Each row below holds a small network's activations on one input, seen along a few directions.
Each table varies a few parts of the input and shows all the possible inputs, shuffled.
Descriptions start from the smaller parts, as in this example, which fits no table here: line(6) and (point or ring(11) or (values(3) and ring(5))).
Shared parts are said once, and a part with two or three values counts as separate values.
In the rows, 128 means zero.

Other details of the inputs shift rows strongly along two fixed directions, in all tables alike. That doesn't count.

Table:
row 1: [116 122 166 124 119 112 128 127 119  96 118 116]
row 2: [117  62 140 173  80 111 136 132 119 175 138 138]
row 3: [132 177 152  52 161 129 127 114 133  78  92 103]
row 4: [160 158 118 159 171 127 116 118 134 148 142 156]
row 5: [116  87 147 160 101 130 124 131 127 126 140 113]
row 6: [120 144 117 133 140 120 128 132 104 113 107 160]
row 7: [142 149  99 147 166 155 120 111 148 122 138 131]
row 8: [151 146 106 186 172 143 134 108 150 141 140 140]
row 9: [134 151 100 172 151 101 130 135 175 134 149 127]
row 10: [103  73 155 106  70 111 143 134 120 145 104 122]
row 11: [112 137 188  66 103 100 125 135 101  89  86 108]
row 12: [141 140  89 156 164 138 127 119 115 157 153 147]
row 13: [132 140 105 158 142 139 110 137 105 103 142 149]
row 14: [133 160  90 126 174 145 132 122 113 136 133 143]
row 15: [ 97  61 144 124  73 124 151 140 111 153 125 109]
row 16: [137 135 127 190 157 125 119 130 131 111 149 165]
row 17: [132 171 147  41 153 137 103 139 102  90 118  99]
row 18: [134 185 154  51 150 128 129 114 135  76  98 109]
row 19: [110 139 108  93 124 102 136 153 137 140 136 106]
row 20: [148 145  88 170 165 137 130 116 126 167 131 157]
row 21: [141 137 140 106 130 128 136 115 142 141 105 120]
row 22: [134 144 113 173 155 131 131 119 139  91 126 163]
row 23: [140 158  95 171 144  96 129 138 168 151 138 141]
row 24: [117  86 124 153  89 141 129 137 117 134 133 118]
row 25: [129  97 134 147 119 150 134 120 147 157 138  94]
row 26: [110 165 148  64 141 135 116 131 115  47  95 116]
row 27: [148 150 107 169 177 152 108 122 140 134 162 141]
row 28: [116 119 155 119 121 128 110 138 118  98 133 118]
row 29: [140 105 141 150 114 129 143 117 143 176 119 113]
row 30: [102  81 164 113  64 132 137 130 139 116 124 102]
row 31: [140 167  58 171 161 124 112 146 152 131 162 142]
row 32: [113 121 159 126 119 121 138 129 126  95 108 118]
row 33: [117  69 164 137  52 112 152 127 145 147 117 125]
row 34: [128  75 174 129  94 121 142 117 146 166 136  78]
row 35: [115 164 133  55 132 136 113 139 100  54  97 120]
row 36: [113  76 171 118  67 112 147 131 135 137  99 116]
row 37: [137  71 123 161  80 129 150 119 151 206 142 132]
row 38: [147 160  85 128 163 157 115 119 130 119 136 138]
row 39: [155 164  70 169 183 139 124 110 133 153 133 181]
row 40: [154 185 123 132 178 125 118 113 122 125 119 143]
row 41: [127  74 148 114  83 138 127 128 124 170 143  76]
row 42: [130 131 142  92 131 116 124 123 110 151 116 115]
row 43: [128 147  97 155 164 128 115 140  99 113 150 177]
row 44: [138 176 109 165 163 131 129 119 137  76 128 179]
row 45: [118 109 111 138 102  92 136 148 155 179 136 116]
row 46: [105 116 138 101 114 117 129 137  93 115 124 126]
row 47: [122  60 123 173  62 142 140 135 139 155 152 131]
row 48: [127 140  73 172 158 138 132 128 115 117 141 184]
row 49: [127 139 190  50 131 117 122 128 126 106 111  78]
row 50: [128 126 134  87 138 128 125 135 109 144 138 115]
row 51: [139 142 108 199 149 127 132 126 127 125 123 175]
row 52: [109  90 122 135  84 128 147 131 123 140 137 142]
row 53: [133 101 125 122 108 150 129 127 127 155 134  93]
row 54: [122  58 138 169  78 133 122 144 122 158 160 123]
row 55: [149 158  91 169 163 160 124 111 155 128 152 148]
row 56: [131 150 173  41 105 119 138 120 135 114  87  99]
row 57: [141 159 118 136 170 145 112 115 130 118 141 119]
row 58: [108 167 153  70 143 134 116 134 107  51  95 109]
row 59: [139 165  87 119 161 144 134 119 125 130 140 156]
row 60: [118  60 145 169  83 112 131 140 121 176 145 143]
row 61: [135 131 143  93 136 118 118 131 114 151 125 124]
row 62: [119  62 128 174  65 120 150 130 138 174 136 151]
row 63: [113 141 127 105 123 110 123 146 162 118 134  85]
row 64: [124 140 150  34 102 143 126 131 122 104 110  84]
row 65: [137 157  84 119 170 144 131 118 122 131 134 150]
row 66: [121 174 172  65 143 105 110 140  99  69  94 135]
Description of these inputs: ring(6) and (point or (values(2) and line(5))).
Question: Changing only the ring(6) part turns row 63 into row 9. The same change can be made to row 55. Which row results?
Answer: row 18
Question: Changing only the ring(6) part turns row 21 into row 39. The same change can be made to row 23. Which row results?
Answer: row 45
Question: Change only the values(2) part in row 40. List by row number the other rows that result.
Answer: row 11
Question: Change only the values(2) part in row 53. List by row number the other rows that result.
Answer: row 24
Question: Change only the ring(6) part in row 12. List by row number the other rows that result.
Answer: row 34, row 40, row 41, row 42, row 57
Question: Change only the ring(6) part in row 17. List by row number the other rows that result.
Answer: row 4, row 27, row 49, row 50, row 61
